[150 123 130 146 118 106 121] ⇒ 130

[[117 124 134 131 119 117]
 [114 137 151 123 153 126]] ⇒ 134

[[133 109 139 126]
 [119 100 138 128]
 [147 140 108 124]] ⇒ 139

[152 115 103  99 127 142 128] ⇒ 103

[155 102 152 143] ⇒ 152

[138  99 125 125 101 129 128] ⇒ 125

[121 157 140 124] ⇒ 140

[104 118 101 124 133 135] ⇒ 101
---
[[124 124 126 123]
 [149 141 152 114]] → 152

[[145 121 118 104]
 [155 128 129 112]
 [125 139 144 155]] → 129

[[ 99 135 123 136]
 [115  99 125 117]
 [ 98 124 121 122]] → 125

[[102 122 125 133]
 [122 101 101 131]] → 101

[[109 152 146 122]
 [131 130 100 126]] → 100

[[129 129 129 127]
 [128 157 124 130]
 [128 128 127 128]] → 124

[[128 104 142 150]
 [127 121 116 128]
 [124 131 133 127]] → 116
---
[[133 106 151 156]
 [151 130 128 108]
 [120 123 155 116]] ans = 151

[[146 147 128  98 110]
 [140  99 134 148 107]
 [101 125 146 121 137]] ans = 140

[[131 129 133 120 137]
 [127 131 129 114 127]
 [122 115 134 149 133]] ans = 127

[[144 145 127 111 138]
 [126 105 143 122 121]
 [130 118 139 120 131]] ans = 126

[[129 143 131 122 103 155]
 [118 123 141 128 113 124]
 [127 148 107 148 130 103]] ans = 118

[[142 133 106 116 144]
 [135 131 114 119 151]
 [156 130 113 134 123]] ans = 135

[[139 133 155 130 129]
 [139 136 156 130 130]
 [140 135 155 130 130]] ans = 139

[[107 153 129 111]
 [102 138 133 124]
 [131 133 113 137]] ans = 102
---
[116 136 101 135] Out: 116
[127 130 153 134 126 120 124] Out: 127
[134 105 152 151 118] Out: 134
[131 125 131 124 151 140] Out: 131
[142 158 116 113 124] Out: 142
[135 146 150 144 127 124 121] Out: 135
---
array([ 98, 128, 136, 129, 134]) yields 129

array([[155, 140, 157, 118, 140, 105, 120],
       [146, 143, 116, 126, 153, 152, 123]]) yields 105

array([[103, 138, 100, 139, 123, 123],
       [129, 130, 134, 129, 100, 145],
       [122, 112, 105, 136, 111, 147]]) yields 123

array([117,  99, 130, 108]) yields 130

array([[143, 110, 127, 148],
       [143, 117, 123, 136],
       [149, 127, 113, 106]]) yields 127

array([152, 109, 156, 118, 139]) yields 118

array([[153, 131, 129, 140, 135, 132],
       [138, 129, 131, 135, 138, 135]]) yields 135

array([152, 102, 105, 153, 118, 121, 117]) yields 121

array([122, 127, 158, 110, 106, 147]) yields 106
---
[[136 105 153 112 155]
 [130 155 106 138 130]
 [149 133 130 124 144]] -> 149

[[128 110 121 130 135 127 129]
 [126 114 151 120 123 130 130]
 [124 122 156 133 148 133 117]] -> 124

[[146 156 123 122]
 [142 102 128 113]
 [115 129 148 153]] -> 115

[[121 123 110 125]
 [112 120 115 130]
 [152 112 108 131]] -> 152

[[127 127 127 126 126 127]
 [133 121 141 139 118 129]
 [141 116 111 111 154 121]] -> 141

[[120 116 101 112]
 [116 132 140 149]
 [132 139 109 118]] -> 132

[[114 135 130 128 109]
 [147 116 116 151 144]
 [148 137 118 156 134]] -> 148
---
[129 143 153 128] ==> 143

[[104 140 129 105 132 119  99]
 [119 141 120 107 128 155 153]] ==> 141

[[127 112 116 122]
 [140 154 131 118]
 [112 118 124 132]] ==> 118

[156 126 132 120 129] ==> 126

[151 116 141 130] ==> 116

[131 107 138 112 158 117 129] ==> 107

[131 153 124 114] ==> 153

[126 133 117 158 132] ==> 133
---
[138 105 131 146 130 114]
114
[132 118 127 138 154]
154
[141 139 127 128 104 132 138]
138
[134 126 112 131 151 129]
129
[123 154 138 140]
140
[131 101 118 113 122 129 125]
125
[ 99 131 124 110 143 132 122]
122
[150 151 134 143]
143
---
[[128 129 131 124 131 134 124]
 [118 157 120 141 119 118 121]
 [127 147 126 136 116 123  99]] 120

[[120 140 126 125 124]
 [128 128 150 127 134]] 126

[[142 134 142 111 153]
 [130 128 129 127 128]] 142

[[120 114 120 147 134 135 125]
 [118 121 113 140 134 125 141]
 [120 105 130 157 135 130 122]] 113

[[128 152 133 104 132]
 [126 152 136 124 126]] 133

[[132 134 117 135 124]
 [146 128 106 128 129]
 [113 131 153 131 127]] 106
---
[[137 143 124 151]
 [129 102 127 145]]
151, 145

[152 130 129 128]
152, 130

[134 116 108 136 153 144]
153, 144

[126 142 106 138 131]
142, 138

[[121 137 125 126 130 123 118]
 [131 107 126 124 117 129 124]]
137, 131

[[123 127 127 129 129 135  99]
 [130 128 122 124 129 128 127]]
135, 130

[146 147 122 103 125 113 155]
155, 147
---
[150 134 115 145 128 118 137] -> 118

[[127 125 125 132 130 124 127]
 [124 114 124 140 101 139 141]] -> 124

[127 133 122 151] -> 122

[134 153 133 143 146 151 157] -> 151

[155 150 103 126 124 128 131] -> 128

[121 116 117 121 156 113 115] -> 113

[132 152 126 139 122] -> 139

[[103 108 108 154 149 109 101]
 [101 104 110 154 151 106  99]
 [132 155 150 136 134 153 100]] -> 109
---
[109 104 128 149 126] Out: 128
[150 149 137 115 150] Out: 137
[105 141 125 117 117] Out: 125
[105 101 115 101 106] Out: 115
[104 136 138 151 134] Out: 138
[113 132 151 132 124] Out: 151
[121 130 144 132 106] Out: 144
[134 117 124 158 122] Out: 124
---
[151 135 157 121] | 157
[102 113 112 125 114] | 112
[ 98 110 137 103 121] | 137
[140 152 136 113] | 136
[135 155 150 132 123 153] | 150
[141 151 119 108 120] | 119
[109 119 134 148 108 127 152] | 134
[119 114 116 133 155 117 120] | 116
[133 133 120 158 134 147 138] | 120
[123 120 113 140 155 115] | 113
---
131  126  122  108  119  150  137
132  126  122  108  114  152  141
140  130  122  108  113  143  137
>> 131

131  130  120  103  151  109  115
126  129  129  128  124  128  129
110  111  105  141  134  133  150
>> 131

127  117  109  124  120  139  124
144  137  125  129  130  143  110
109  140  109  111  149  130  113
>> 127

124  135  119  128  100  130  137
127  122  123  126  112  134  134
126  134  121  127  104  137  133
>> 124

134  113  131  124  126  130
114  150  123  132  132  129
132  113  130  124  126  132
>> 134

125  129  120  114  136  133  123
113  140  142  121  126  115  120
153  106  107  152  149  134  150
>> 125

116  123  129  100  145
145  129  139  145  149
108  118  109  143  136
>> 116
---
Q:
115,147,99,140,115,127
112,143,117,154,137,119
122,125,119,158,114,114
A: 158

Q:
112,115,105,117,135,106,115
117,132,107,139,108,129,118
119,120,99,137,111,134,115
A: 111

Q:
110,125,141,129,122,132,145
123,144,126,124,117,129,150
119,126,139,122,130,136,137
A: 130

Q:
143,125,148,149,136
146,111,112,145,112
107,118,105,150,111
A: 105

Q:
112,115,112,113,111,113,139
150,149,149,149,149,149,126
132,134,133,132,133,132,131
A: 133

Q:
138,125,137,113,155
136,116,124,127,144
114,141,121,140,120
A: 121

Q:
114,158,112,125
101,139,134,117
126,156,155,101
A: 156

Q:
137,127,113,134,136
128,127,127,123,118
122,120,130,103,129
A: 130
---
[[134 106 124 143 114 107]
 [120 153 146 135 141 129]
 [143 144 129 150 117 116]] Answer: 143

[[135 144 143 125]
 [123 141 137 119]
 [115 151 138 111]] Answer: 115

[[106 111 134 158 131]
 [108 124 154 144 110]
 [108 125 154 143 110]] Answer: 108

[[148 136 111 125]
 [105 114 136 124]
 [148 125 124 116]] Answer: 148

[[136 106 146 139]
 [129 117 145 142]
 [123 143 111 131]] Answer: 123

[[110 131 125 133 136 110]
 [140 130 108 138 125 120]
 [100 119 147 123 131 125]] Answer: 100

[[154 139 110 101 130 132]
 [151 139 113  99 122 129]
 [153 109 128 148 122 120]] Answer: 153
---
[[106 151 125 136 122]
 [126 148 107 143 113]
 [135 128 133 134 116]] ==> 125

[[122 145 101 129]
 [139 115 142 149]
 [116 122 142 113]] ==> 101

[[128 144 151 147]
 [133 129 135 147]
 [151 146 135 129]] ==> 151

[[121 133 126 135]
 [ 98 105 119 154]
 [104 105 106 129]] ==> 126

[[134 133 110 142 128 117 116]
 [139 139 100 153 132 129 120]
 [115 137 131 116 105 134 143]] ==> 110

[[116 122 124 127]
 [136 118 125 140]
 [134 131 155 123]] ==> 124

[[102 117 135 150 121 124]
 [102 116 135 150 121 124]
 [150 106 124 119 147 120]] ==> 135

[[117 116 122 141 110 137 135]
 [143 109 154 106 119 151 139]
 [126 131 142 127 139 121 142]] ==> 122
---
[152 131 155 136 128] ⇒ 155
[105 142 123 137 120] ⇒ 123
[118 108 124 116 101] ⇒ 124
[137 101 135 106 121] ⇒ 135
[107 143 121 130 133] ⇒ 121
[110 134 150 143 147] ⇒ 150
---
154  111  118  103  142  137
119  125  151  143  141  147
: 103

132  107  138  156: 156

157  103  141  111: 111

155  141  124  123  123
 99  117  142  124  141
: 123

118  129  113  131  139  132  149: 131

132  132  142  133  107  130
114  126  137  133  120  108
: 133

150  126  123  142
127  132  120  119
: 142

146  134  117  143  123  129  150: 143

127  126  135  103  142  137
136  138  125  133  138  127
: 103
